Each row below is a small network's average activation on inputs in which a field has the value named, seen along a few directions.
Values that are neighbours, or in one group, have similar rows; names and order tell nothing.
In the rows, zero is written as 500.
Random noise pushes rows far along 3 fixed directions. That doesn't count. These rows show it; they differ only by the noise:
371, 460, 475, 406, 678, 429, 590, 551, 441, 339, 487, 415, 645, 289, 480, 499, 443, 526, 407
607, 468, 543, 501, 613, 415, 493, 485, 566, 532, 566, 464, 660, 549, 434, 489, 481, 488, 643
373, 562, 574, 349, 608, 382, 513, 549, 454, 454, 546, 414, 481, 558, 411, 475, 553, 358, 473
473, 509, 549, 425, 622, 406, 512, 529, 494, 473, 539, 439, 594, 504, 438, 482, 501, 441, 532
552, 540, 599, 440, 581, 388, 458, 506, 539, 570, 582, 455, 552, 668, 403, 472, 545, 381, 630


L, 25 values:
l25: 427, 595, 657, 525, 437, 544, 488, 492, 456, 588, 321, 526, 609, 387, 446, 370, 606, 479, 623
l8: 189, 570, 534, 458, 378, 466, 510, 720, 502, 436, 433, 370, 476, 465, 448, 584, 616, 404, 450
l19: 329, 371, 236, 599, 680, 413, 710, 469, 618, 303, 475, 466, 407, 365, 462, 646, 468, 685, 485
l9: 514, 554, 686, 422, 289, 573, 376, 477, 419, 537, 500, 504, 379, 679, 353, 506, 552, 354, 619
l21: 330, 337, 260, 577, 642, 430, 637, 602, 453, 173, 407, 451, 734, 65, 559, 651, 419, 713, 292
l24: 772, 528, 689, 632, 579, 423, 474, 385, 546, 707, 572, 632, 685, 563, 629, 451, 562, 516, 717
l3: 591, 470, 558, 540, 434, 577, 664, 277, 658, 327, 555, 456, 393, 441, 419, 526, 437, 631, 545
l13: 640, 361, 511, 520, 427, 646, 363, 444, 435, 411, 479, 451, 522, 497, 503, 440, 404, 514, 523
l14: 473, 664, 575, 562, 390, 497, 527, 488, 625, 648, 498, 666, 513, 571, 550, 479, 605, 590, 630
l1: 414, 567, 452, 433, 362, 577, 683, 416, 572, 465, 488, 468, 242, 395, 421, 539, 497, 552, 342
l12: 681, 371, 454, 637, 644, 513, 475, 465, 571, 549, 589, 435, 799, 430, 449, 510, 459, 708, 739
l20: 698, 207, 303, 574, 437, 607, 511, 413, 596, 418, 531, 425, 505, 450, 517, 677, 373, 652, 459
l5: 478, 263, 89, 603, 568, 345, 771, 310, 624, 270, 717, 453, 236, 592, 479, 625, 443, 656, 446
l10: 262, 470, 461, 520, 365, 537, 536, 584, 548, 460, 410, 579, 398, 348, 537, 569, 347, 575, 315
l23: 436, 479, 607, 450, 461, 461, 500, 532, 455, 490, 447, 519, 623, 422, 423, 645, 496, 544, 626
l7: 597, 569, 414, 543, 589, 495, 484, 516, 413, 547, 521, 551, 444, 554, 671, 364, 473, 512, 479
l15: 334, 494, 481, 660, 449, 502, 598, 609, 553, 567, 398, 622, 582, 361, 537, 619, 553, 606, 443
l18: 590, 450, 447, 467, 341, 622, 444, 434, 600, 653, 504, 497, 238, 885, 537, 492, 535, 319, 515
l16: 452, 531, 381, 534, 676, 502, 644, 497, 597, 457, 454, 592, 571, 346, 572, 404, 475, 663, 440
l4: 703, 585, 582, 463, 364, 665, 405, 365, 473, 543, 582, 520, 420, 687, 498, 355, 491, 389, 626
l2: 788, 436, 369, 553, 608, 481, 516, 185, 614, 486, 741, 500, 467, 598, 447, 387, 497, 599, 676
l22: 563, 576, 547, 438, 564, 531, 224, 641, 322, 572, 542, 387, 526, 599, 504, 350, 551, 364, 469
l11: 600, 528, 719, 531, 243, 485, 385, 580, 567, 707, 521, 554, 339, 764, 444, 612, 530, 265, 638
l6: 736, 350, 299, 589, 531, 377, 479, 420, 486, 505, 595, 518, 574, 548, 572, 621, 513, 543, 450
l17: 611, 491, 442, 482, 523, 670, 471, 428, 521, 534, 413, 571, 452, 392, 628, 448, 401, 601, 319
Each value of L is a pair of two hidden parts, and every pair occurs once (5 first parts, 5 second parts).
- Changing only the second part turns l23 into l14. l12 has the same second part as l23; what does that change turn l12 into? => l16
- Changing only the second part turns l11 into l1. l6 has the same second part as l11; what does that change turn l6 into? => l7
- Changing only the second part turns l5 into l2. l15 has the same second part as l5; what does that change turn l15 into? => l25
- Changing only the second part turns l3 into l10. l4 has the same second part as l3; what does that change turn l4 into? => l18
